A small network was shown many inputs. Here are its activations along a few directions, one row for each input.
Each table varies a few parts of the input and shows all the possible inputs, shuffled.
Descriptions start from the smaller parts, as in this example, which fits no table here: one of 2 separate values, together with either a single point or one of 9 places along a line or (one of 5 places around a ring, together with one of 6 places along a line).
Shared parts are said once, and a part with two or three values counts as separate values.
In the rows, zero is written as 128.

Other details of the inputs vary at random and push rows far along two fixed directions, the same in every table; ignore that.

Rows:
r1: 133	139	102	113	80	113	128	164	102	167	90	132	116	112	114	169	87
r2: 139	87	132	94	160	140	129	106	193	145	153	102	144	125	141	73	131
r3: 125	99	119	121	146	148	139	117	173	143	149	123	136	120	137	83	130
r4: 123	140	154	177	168	131	124	106	107	70	141	140	127	157	123	144	160
r5: 126	166	164	188	152	123	115	114	54	49	121	136	125	176	119	188	161
r6: 117	119	88	96	82	119	137	168	158	197	112	155	132	79	126	116	89
r7: 129	124	160	157	177	134	125	101	127	79	150	124	137	159	133	124	163
r8: 121	108	79	79	89	114	128	159	188	219	117	143	140	72	122	106	86
r9: 98	112	88	121	106	128	144	159	178	176	138	170	128	78	128	88	110
r10: 157	147	117	104	73	136	156	173	77	151	90	121	83	105	140	152	90
r11: 132	176	161	155	135	101	90	105	63	69	116	115	138	175	111	197	152
r12: 129	90	155	127	192	129	101	68	190	115	164	99	165	155	124	97	154
r13: 125	138	117	137	120	136	137	135	120	120	131	138	114	122	130	125	132
r14: 142	80	97	67	121	144	135	120	209	203	136	101	135	92	136	72	92
r15: 126	149	96	130	65	127	157	194	79	161	85	159	91	99	125	161	85
r16: 110	109	150	166	194	134	116	81	168	85	170	132	154	156	124	99	173
r17: 142	118	108	98	109	146	159	155	139	156	124	127	101	99	147	101	107
r18: 128	167	124	148	94	127	134	147	64	104	107	137	107	134	128	168	125
r19: 120	100	149	120	177	128	112	81	180	117	169	107	159	146	133	79	166
r20: 152	148	111	108	65	135	153	173	74	155	84	123	86	104	135	157	86
r21: 150	71	114	72	138	155	152	129	210	186	142	104	127	95	150	56	101
r22: 141	177	158	149	122	107	100	116	52	74	104	116	124	164	116	201	140
r23: 120	80	174	146	227	135	99	51	202	88	181	102	183	171	128	80	178
r24: 113	148	88	108	56	115	141	186	108	186	100	166	114	81	123	144	90
r25: 112	162	124	175	109	115	132	157	67	104	103	164	108	135	112	178	127
r26: 121	99	160	130	196	125	99	67	183	100	173	102	174	162	128	88	172
r27: 133	128	126	111	116	128	124	125	126	138	124	112	132	129	128	126	123
r28: 150	74	117	71	142	146	138	117	213	182	145	97	132	102	143	66	104
r29: 134	166	134	146	105	125	134	145	62	95	106	135	106	138	129	169	130
r30: 130	106	137	120	153	133	118	102	158	128	143	107	147	141	129	108	136
r31: 88	183	143	196	119	97	101	138	49	65	114	178	140	154	107	204	158
r32: 140	111	99	96	115	151	165	153	164	166	134	135	99	86	148	81	105
r33: 122	143	130	147	110	113	124	149	89	122	101	142	130	137	114	172	115
r34: 139	98	116	111	142	152	161	138	177	151	144	132	108	100	146	76	117
r35: 92	126	177	194	200	104	85	73	128	59	161	136	183	193	106	144	195
r36: 118	118	146	126	167	116	91	76	160	110	154	102	164	157	118	121	158
r37: 119	175	157	168	125	111	101	108	49	65	118	124	135	173	114	188	162
r38: 130	113	127	116	130	136	129	117	145	140	136	114	133	128	131	107	131
r39: 143	165	104	125	72	135	159	178	72	135	98	147	77	101	136	154	99
r40: 152	158	117	106	70	129	148	171	64	142	90	122	86	111	137	160	101
Description of these inputs: one of 5 places along a line, together with either one of 2 separate values or one of 6 places around a ring.
The inputs of r33 and r15 match in every part but the place on the line of 5. If r30 is changed in the same way as r33 into r15, which row does it become? -> r3
Which other rows does r27 become when the place on the line of 5 takes its other values? List them by row number. -> r13, r18, r36, r37
Which other rows does r31 become when the choice among 2 separate values takes its other values? List them by row number. -> r15

Rows:
r41: 122	175	115	148	74	108	130	172	52	126	87	156	107	121	114	195	108
r42: 130	109	105	87	107	127	129	133	165	179	127	117	135	101	130	102	106
r43: 126	112	104	85	104	131	135	137	165	176	134	121	131	99	137	88	112
r44: 162	155	105	95	57	135	154	180	75	160	81	121	77	95	137	161	78
r45: 124	108	122	127	149	142	143	123	167	135	149	133	124	118	136	88	133
r46: 142	163	121	142	86	126	144	170	61	122	88	147	90	117	126	182	100
r47: 124	124	159	144	177	130	112	83	137	82	160	110	142	163	131	113	172
r48: 119	123	153	162	179	129	118	96	139	84	153	131	144	157	126	121	164
r49: 147	184	151	150	106	121	122	136	30	73	98	122	103	154	126	198	136
r50: 131	105	103	81	108	143	146	138	172	174	139	119	121	94	146	75	113
r51: 116	100	125	129	155	124	121	117	176	146	144	135	153	125	124	108	128
r52: 100	125	143	163	167	118	107	96	147	95	155	143	162	151	119	121	168
r53: 119	106	99	105	114	145	150	143	174	167	142	141	122	91	140	77	115
r54: 114	144	148	147	141	107	97	101	110	97	135	123	153	159	112	152	159
r55: 122	143	118	140	111	134	142	148	104	121	121	145	111	119	132	133	127
r56: 158	91	121	90	123	151	148	133	160	173	118	98	117	112	140	101	92
r57: 119	132	151	164	162	116	111	110	119	92	132	137	143	155	115	153	146
r58: 140	161	119	122	82	116	123	154	70	132	89	125	110	126	121	185	101
r59: 103	118	148	161	171	112	102	99	149	105	149	141	166	152	113	131	159
r60: 136	101	101	73	110	149	153	139	179	177	143	114	116	91	151	62	112
r61: 133	138	148	137	148	118	105	104	118	100	132	113	140	153	119	148	142
r62: 126	98	158	162	185	133	124	102	147	101	140	120	147	162	122	124	143
The inputs of r60 and r55 match in every part but one. If r50 is changed in the same way as r60 into r55, which row does it become? -> r53
Describe the family of inputs behind these rows. -> one of 2 separate values, together with either a single point or one of 10 places around a ring
Which other rows does r42 become when the choice among 2 separate values takes its other values? List them by row number. -> r59
Which other rows does r61 become when the choice among 2 separate values takes its other values? List them by row number. -> r57
